arr =
[[155 121 119 119 149 144 151 120 119 116 123 131 118 139]
 [126 131 127 128 124 132 124 128 131 122 134 127 134 134]
 [124 126 128 131 129 132 121 129 127 128 124 123 135 121]
 [149 113 117 113 155 144 154 113 108 112 130 142 125 144]
 [145 125 117 128 152 138 150 129 124 120 118 127 114 131]
 [129 123 113 135 143 140 141 131 130 123 129 129 132 133]
 [118 115 109 111 131 143 138 120 117 115 149 152 150 150]]
Counting starts at 1.
What is the entry in row 2 and column 1?
A: 126
The entry directly below 151 is 124
The top-left entry: 155
The entry at row 1, column 3 is 119
The entry directly above the smallest entry is 127
What is the bottom-left entry?
A: 118
The entry in the top-right corner is 139
What is the entry just left of the smallest entry?
A: 113
The entry just right of the smallest entry -> 112
The entry in row 2 and column 3 is 127
What is the entry at row 2, column 2?
A: 131
What is the entry at row 1, column 2?
A: 121
What is the entry at row 3, column 1?
A: 124
The top entry of the column that holds the smallest entry: 119
The bottom-right entry -> 150

array([[122, 117, 136, 138, 126, 137, 111, 103, 127, 118, 106, 121, 127,
        151],
       [121, 121, 124, 134, 136, 136, 124, 116, 129, 114, 109, 124, 123,
        136],
       [132, 136, 123, 121, 129, 121, 140, 146, 129, 136, 145, 133, 129,
        112],
       [127, 129, 123, 127, 133, 128, 133, 132, 129, 126, 128, 129, 126,
        122],
       [122, 125, 116, 130, 142, 134, 134, 127, 131, 115, 116, 127, 121,
        123],
       [118, 121, 114, 133, 147, 139, 132, 119, 131, 107, 105, 125, 118,
        128],
       [133, 129, 141, 128, 114, 123, 119, 126, 125, 140, 137, 128, 135,
        136],
       [133, 125, 146, 131, 110, 125, 111, 117, 124, 139, 131, 125, 136,
        146],
       [118, 118, 121, 136, 141, 140, 123, 111, 130, 108, 102, 123, 120,
        138],
       [137, 139, 129, 119, 121, 116, 138, 149, 127, 145, 154, 134, 133,
        112],
       [130, 133, 124, 124, 129, 124, 136, 139, 129, 132, 138, 131, 128,
        118],
       [124, 124, 124, 131, 134, 133, 127, 122, 129, 120, 118, 126, 124,
        131],
       [126, 129, 122, 127, 134, 129, 133, 131, 129, 124, 127, 129, 125,
        123],
       [124, 124, 125, 131, 133, 133, 126, 121, 129, 120, 117, 126, 125,
        132],
       [124, 125, 123, 130, 135, 132, 129, 124, 129, 120, 119, 127, 124,
        128]])
The entry just left of 105: 107
The entry just right of the smallest entry: 123
The entry just left of the largest entry is 145
Give the entry just right of 105.
A: 125
The maximum is 154

Questions about the table below. Indices start at 1.
1) What is the entry in the bottom-right corner?
2) What is the entry at row 1, column 2?
3) What is the entry just right of the smallest entry?
4) What is the largest entry?
5) What is the top entry of the column that holds the largest entry?
6) What is the entry directly below the smallest entry?
7) What is the entry at row 1, column 3?
8) What is the entry directly above the smallest entry?
[[127 125 116 119 121 114 116 118 125 138]
 [118 138 152 127 141 126 133 130 133 127]
 [114 118 126 119 127 119 141 109 129 129]
 [141 131 134 127 134 153 141 130 143 133]]
1) 133
2) 125
3) 129
4) 153
5) 114
6) 130
7) 116
8) 130

W =
[[143 124 113 128 117 115 125 112 127 124 113 133 130]
 [122 144 132 145 128 137 141 107 126 148 114 145 119]
 [123 128 126 144 122 131 129 113 136 125 113 156 118]
 [145 120 114 139 113 133 136 112 139 126 135 150 141]
 [144 125 132 122 131 115 124 117 118 130 130 137 143]
 [122 120 127 130 125 136 139 125 122 142 148 142 132]
 [145 123 127 135 113 138 150 124 130 129 141 142 138]
 [142 111 110 123 129 116 134 120 120 135 113 133 140]
 [146 130 126 138 113 132 151 129 117 133 123 143 140]
 [132 109 110 122 126 131 126 124 133 130 135 136 145]
 [126 133 117 137 124 142 136 103 116 135 120 139 118]
 [123 145 128 143 121 141 133 103 117 147 119 133 123]
 [136 121 122 125 122 136 141 110 140 124 154 146 134]
 [132 113 119 133 121 140 124 120 116 124 127 133 133]
 [138 109 112 127 120 134 138 119 128 135 148 151 132]]
Counting starts at 1.
The top-left entry -> 143
The entry in row 2 and column 1: 122
The entry directly above the largest entry: 145
The entry in row 1 and column 2 -> 124
Read off the entry just right of the centre entry.
A: 120
Read off the maximum.
A: 156
Read off the entry at the centre.
A: 134
Read off the bottom-right entry.
A: 132
The bottom-left entry: 138
Read off the entry in row 3 and column 1.
A: 123
Read off the entry in the top-right corner.
A: 130
Read off the entry just right of the largest entry.
A: 118
Read off the entry directly below the largest entry.
A: 150
The entry just left of the largest entry -> 113
Read off the entry at row 2, column 3.
A: 132
Read off the entry directly above the centre entry.
A: 150
The entry in row 3 and column 2 is 128
The entry in row 1 and column 3 -> 113

[[116 136 143 129 126 115 115]
 [129 124 144 131 143 109 139]
 [134 133 125 121 131 128 134]
 [120 129 130 147 120 132 110]
 [125 151 120 130 115 126 110]]
The entry in the top-right corner -> 115
What is the entry directly below the centre entry?
A: 147
The first entry on the main diagonal: 116
What is the entry just left of 133?
A: 134
What is the last entry in the row that holds the largest entry?
A: 110
The entry just right of 144 -> 131
The maximum -> 151
What is the entry just right of 116?
A: 136
What is the third entry on the diagonal from the top-right corner?
A: 131
What is the first entry of the largest entry's row?
A: 125
What is the entry just right of 136?
A: 143
What is the third largest entry?
A: 144
What is the fifth entry in reading order?
A: 126

m = ((134, 116, 132, 150, 117, 139, 117, 130, 112), (122, 106, 144, 148, 119, 134, 139, 112, 127), (121, 102, 129, 141, 125, 145, 116, 130, 114), (133, 145, 122, 118, 128, 124, 129, 143, 127), (133, 157, 113, 109, 137, 109, 138, 151, 131), (147, 112, 115, 116, 152, 135, 132, 114, 127), (137, 154, 113, 115, 135, 112, 128, 151, 129), (131, 109, 121, 142, 131, 131, 122, 126, 110), (123, 129, 138, 138, 114, 130, 124, 134, 130), (105, 117, 128, 120, 118, 139, 108, 151, 116), (111, 132, 137, 131, 116, 118, 135, 126, 130))
The entry just left of the centre entry?
Answer: 116
The entry just left of the largest entry is 133
The entry just right of 144: 148
The maximum is 157
The entry just right of the smallest entry?
Answer: 129
The entry just right of 108?
Answer: 151
The entry just right of the largest entry: 113
